A small network was trained on invented records. Each row is its activation on one of them, seen along a few directions.
Records have a field called Kube. Each example row is followed by its value.
The word missing means that the record has no Kube.
The largest differences between rows may come from other fields.
(in the rows, 500 means zero)
Strong random noise was added to every row along 3 fixed directions; ignore it. To show where, here is one row again and again, with new noise each time:
[719 364 552 540 221 474 441 594 643 416 399 299 425 729 598 473 528 454
 559 689 462 358 436 519 350]
[323 360 579 457 582 527 539 468 329 639 421 643 524 350 204 697 617 553
 624 356 611 597 495 427 377]
[357 361 370 335 641 558 518 516 348 653 592 743 712 362 349 700 747 776
 531 441 738 577 430 554 320]
[467 580 353 583 376 437 590 515 680 597 330 664 499 526 466 409 571 656
 333 534 694 494 515 614 492]
[404 463 162 324 609 537 541 550 492 662 638 836 804 414 508 588 800 946
 354 535 856 542 411 697 347]

[364 698 352 637 496 526 544 512 682 579 435 658 517 468 417 397 522 601
 310 416 625 502 598 616 563] | z7
[422 627 351 405 701 462 557 438 426 530 651 680 607 363 610 463 470 623
 377 461 559 593 492 540 653] | z9
[470 423 382 317 668 571 487 504 360 547 675 601 691 429 541 598 644 666
 526 500 603 551 451 551 429] | z3
[480 626 457 654 371 477 539 512 683 544 346 534 429 548 448 406 477 505
 382 490 556 469 570 561 540] | z7
[327 742 261 560 614 531 565 490 635 585 523 745 604 405 475 379 552 689
 257 410 676 542 579 654 606] | z4
[680 380 482 439 373 500 445 563 527 455 540 381 538 646 650 527 555 541
 540 669 493 406 427 531 389] | z4
[539 540 477 517 475 497 520 495 544 493 460 478 483 540 554 437 478 479
 469 530 498 492 526 522 542] | z3
[522 587 327 547 407 477 526 547 689 516 453 592 549 566 566 387 576 654
 337 575 640 451 489 638 480] | z1
[258 930 334 865 383 448 670 462 879 691 162 788 361 433 274 265 415 548
 146 322 699 540 728 638 724] | z6
[867 172 655 407 216 475 370 621 516 324 515 144 441 792 714 552 544 395
 715 803 351 317 331 449 250] | z2
[512 468 642 520 494 467 546 441 428 494 386 436 382 489 461 492 403 343
 589 473 416 543 538 402 570] | z5
[624 354 669 445 471 529 438 505 394 407 521 282 441 578 548 555 451 326
 689 552 340 470 475 398 454] | z5
[603 392 583 408 515 473 468 483 373 446 578 392 495 523 605 561 451 435
 601 562 395 500 443 423 500] | z8
[397 327 280 188 767 608 473 526 240 645 806 758 868 342 485 765 807 882
 535 489 749 577 381 587 302] | z4
[628 487 188 388 435 544 439 630 664 477 678 569 740 633 735 452 719 822
 349 699 694 389 389 732 343] | z1
[275 699 508 746 472 526 569 475 656 623 291 640 384 416 216 444 448 446
 392 297 569 541 673 513 588] | z6
[462 477 468 543 433 519 515 521 541 607 425 575 514 502 386 572 572 570
 486 478 605 496 527 523 427] | z6
[467 430 330 371 509 443 576 485 440 660 517 702 672 470 551 533 663 776
 417 581 733 551 429 602 456] | missing
[380 588 329 544 486 489 588 495 588 678 407 746 571 435 390 509 603 707
 345 452 733 542 542 604 494] | z7
[538 659 606 659 396 354 598 408 595 463 290 437 270 522 557 314 251 295
 421 495 376 529 577 427 745] | z9
[875 396 653 457 326 471 350 565 536 209 637  52 393 768 880 415 322 241
 639 748 167 336 409 426 510] | z9
[457 582 523 528 552 454 546 442 467 517 475 538 453 436 498 471 406 453
 462 449 463 549 534 462 623] | z8
[375 514 484 553 523 553 499 523 535 539 460 582 513 452 334 528 567 539
 498 406 571 510 533 526 436] | z1
[534 183 647 205 726 642 374 511 112 444 792 365 656 429 484 792 614 457
 841 478 389 544 393 372 313] | z5
[560 423 436 393 524 501 515 502 444 524 545 529 578 519 593 527 566 588
 510 575 560 509 459 530 465] | z3
[582 431 567 534 367 449 510 520 558 465 385 435 414 578 508 462 500 451
 535 579 487 457 463 483 446] | z2
[726 715 272 555 343 428 495 556 804 369 555 421 518 704 910 206 417 569
 239 727 489 376 483 678 643] | z8
[438 580 512 647 351 327 684 428 628 624 152 674 328 470 384 370 448 512
 364 497 632 558 542 500 594] | z2

Here are new rows. What is Kube for each?
[315 282 580 349 665 495 569 438 206 669 478 715 573 284 221 751 654 611
 654 374 642 645 439 400 359] | z2
[543 516 511 451 554 507 466 490 450 433 610 427 522 497 602 490 449 458
 520 513 412 500 481 484 549] | z8
[581 400 503 409 515 538 462 522 433 475 573 431 555 548 577 552 543 506
 573 564 479 477 464 494 437] | z3
[512 411 513 370 608 531 500 478 353 504 587 502 567 459 533 571 534 510
 589 503 496 547 471 471 483] | z5
[508 309 659 466 468 538 457 506 360 538 467 419 474 498 354 688 545 434
 687 473 461 500 479 395 361] | z7
[338 293 527 299 757 622 439 514 220 545 709 615 680 324 311 752 696 613
 688 380 567 578 422 452 302] | z2
[639 523 534 504 438 434 489 489 530 404 520 376 433 584 688 413 377 408
 487 601 381 462 479 474 592] | z8
[448 654 181 514 472 450 596 524 705 604 460 779 631 493 576 360 638 819
 215 563 788 505 488 716 518] | z1
[630 353 386 346 462 495 465 572 495 475 619 515 637 580 658 534 657 682
 505 676 600 441 363 581 340] | z2
[548 598 710 727 312 385 596 423 620 470 156 364 184 575 450 331 255 197
 500 485 352 501 618 388 685] | z3
